These are the activations of a small neural network, seen along a few directions. Each row is one input.
Each table varies a few parts of the input and shows all the possible inputs, shuffled.
Descriptions start from the smaller parts, as in this example, which fits no table here: one of 3 separate values, together with either a single point or one of 11 places along a line or (one of 6 places along a line, together with one of 8 places around a ring).
Shared parts are said once, and a part with two or three values counts as separate values.
In the rows, 128 means zero.

Other details of the inputs shift rows strongly along two fixed directions, in all tables alike. That doesn't count.

Table:
r1: [108 183 171 136 190 113 114 113 103 129  74 181 117 155 152]
r2: [145  68 103 131  64 227  97 187 150  91 107 107 158 125  53]
r3: [120 174 196 152 206 120 114 127 122 128  93 186 127 171 138]
r4: [116 105 107 106  77  63 160  89 146 136 201 102 120  96 167]
r5: [146  86 123 135 106 215  97 184 154 104 126  99 136 123  76]
r6: [118 175 127 114 199  38 180  94  75 136 155 147 119 140 187]
r7: [137  98 113 140 106 174 111 157 156 117 118 118 142 127  86]
r8: [121 107  88  95  72 104 141 105 129 142 169  83 113  80 143]
r9: [ 98 159 131 101 119  19 164  57 108 157 160 133 114 103 191]
r10: [121 105  85 102  65  94 144 107 136 142 164  79 114  91 138]
r11: [130 108  94 103  68 108 148 107 134 139 178  90 115  80 146]
r12: [121 149 121 117 115  59 156  81 125 154 164 124 101 108 173]
r13: [151 163 160 147 238 126 138 126  84 123  86 164 135 181 149]
r14: [150  89 112 136 103 219  95 177 150 110 115 106 137 118  65]
r15: [130  99 115 129  80 165 130 151 142 128 122 112 152 122  97]
r16: [124 135 133 144 155 165 101 158 141 127  74 139 133 145 104]
r17: [130 155 162 170 190 185  99 164 138 131  58 173 135 168 100]
r18: [111 145 128 108 101  63 158  78 111 138 157 141 116 108 180]
r19: [134 151 175 160 192 172  96 158 137 124  89 156 118 172 104]
r20: [117 173 190 143 194 114 115 118 113 116 101 188 118 162 155]
r21: [142 142 114 140 175 119 127 136  94 127 123 127 153 159 142]
r22: [139  88  92 121  68 145 128 135 150 127 159  89 125 106  99]
r23: [134  87 102 115  62 137 132 135 147 117 151 101 147 104 100]
Each input here is: either one of 3 separate values or (one of 4 places along a line, together with one of 5 places along a line).
Question: Which other rows does r1 become when the place on the line of 4 takes its other values? List them by row number.
Answer: r2, r18, r20
Question: Which other rows does r5 become when the place on the line of 5 takes its other values? List them by row number.
Answer: r3, r4, r19, r20

Table:
r24: [130 156 179 155 186 178  90 152 138 126  84 166 108 152  98]
r25: [138 135  90 103 148  56 175  92  82 133 182 103 126 115 179]
r26: [105 189 190 152 202 104 115 116 129 140  93 193 109 157 145]
r27: [123 184 190 163 206 112 106 103 135 144  98 188 103 155 153]
r28: [124 115 102 120  74 118 127 114 143 145 135 105 125 102 129]
r29: [139 179 147 150 246 100 132 127  82 132  99 159 136 180 160]
r30: [133  77  95 117  36 191 111 158 148 114 115  95 152 106  81]
r31: [111 109 125 110  72 124 129 122 140 123 155 114 126 104 131]
r32: [123  71 100 111  43 190 111 164 153 111 120  92 148 106  80]
r33: [137  71 104 127  55 188 103 166 172 119 142  81 135 109  76]
r34: [148  98  81 112 115 109 169 140 107 116 159  90 157 132 134]
r35: [122 140 133 116 108  68 149  68 134 145 182 132  93  91 172]
r36: [115 150 116 108 101  63 151  70 119 155 156 128  99  89 171]
r37: [117 113 107 108  84 125 131 118 139 137 144 105 112  93 124]
r38: [146  97  88 105 110 117 163 136  94 109 158  90 158 131 142]
r39: [109 137 139 113 102  51 153  77 140 143 178 134 106 104 164]
r40: [158  63  61 119  89 177 141 184 122  98 142  71 179 133  80]
r41: [129  75  98 124  54 189 104 172 170 121 138  80 137 107  80]
r42: [100 140 124 107 101  50 156  77 133 149 158 133 111 100 167]
r43: [110 193 187 148 209 116 109 114 120 143  97 184  93 146 148]
r44: [134 177 157 141 236 104 137 124  70 117  97 171 144 180 161]
r45: [171 114 119 154 195 242 103 219 106  98  63 119 160 179  64]
r46: [115 134 142 114  96  64 150  66 131 135 177 141 110 100 178]
r47: [122 114 104 118  69 114 137 115 143 137 135 117 132 103 122]
r48: [147 114 161 173 150 241  77 194 166 105  62 159 146 163  51]
r49: [106 136 146 106  97  59 147  73 128 136 177 134 107 103 172]
r50: [154 147 136 154 220 165 120 172  98 118  79 138 150 186 118]
r51: [118 157 164 155 181 169  88 153 140 136  60 161 122 158 105]
Question: What do these inputs look like to the network?
Answer: one of 4 places along a line, together with either one of 2 separate values or one of 5 places along a line
Question: Which other rows agree with r28 in the place on the line of 4? List them by row number.
Answer: r27, r29, r33, r41, r50, r51
Question: Which other rows does r45 become when the choice among 2 separate values takes its other values? List them by row number.
Answer: r25
Question: A walk changes only the place on the line of 5. It starts at r36 and steps to r37. List the rest of the walk in order.
Answer: r43, r24, r35
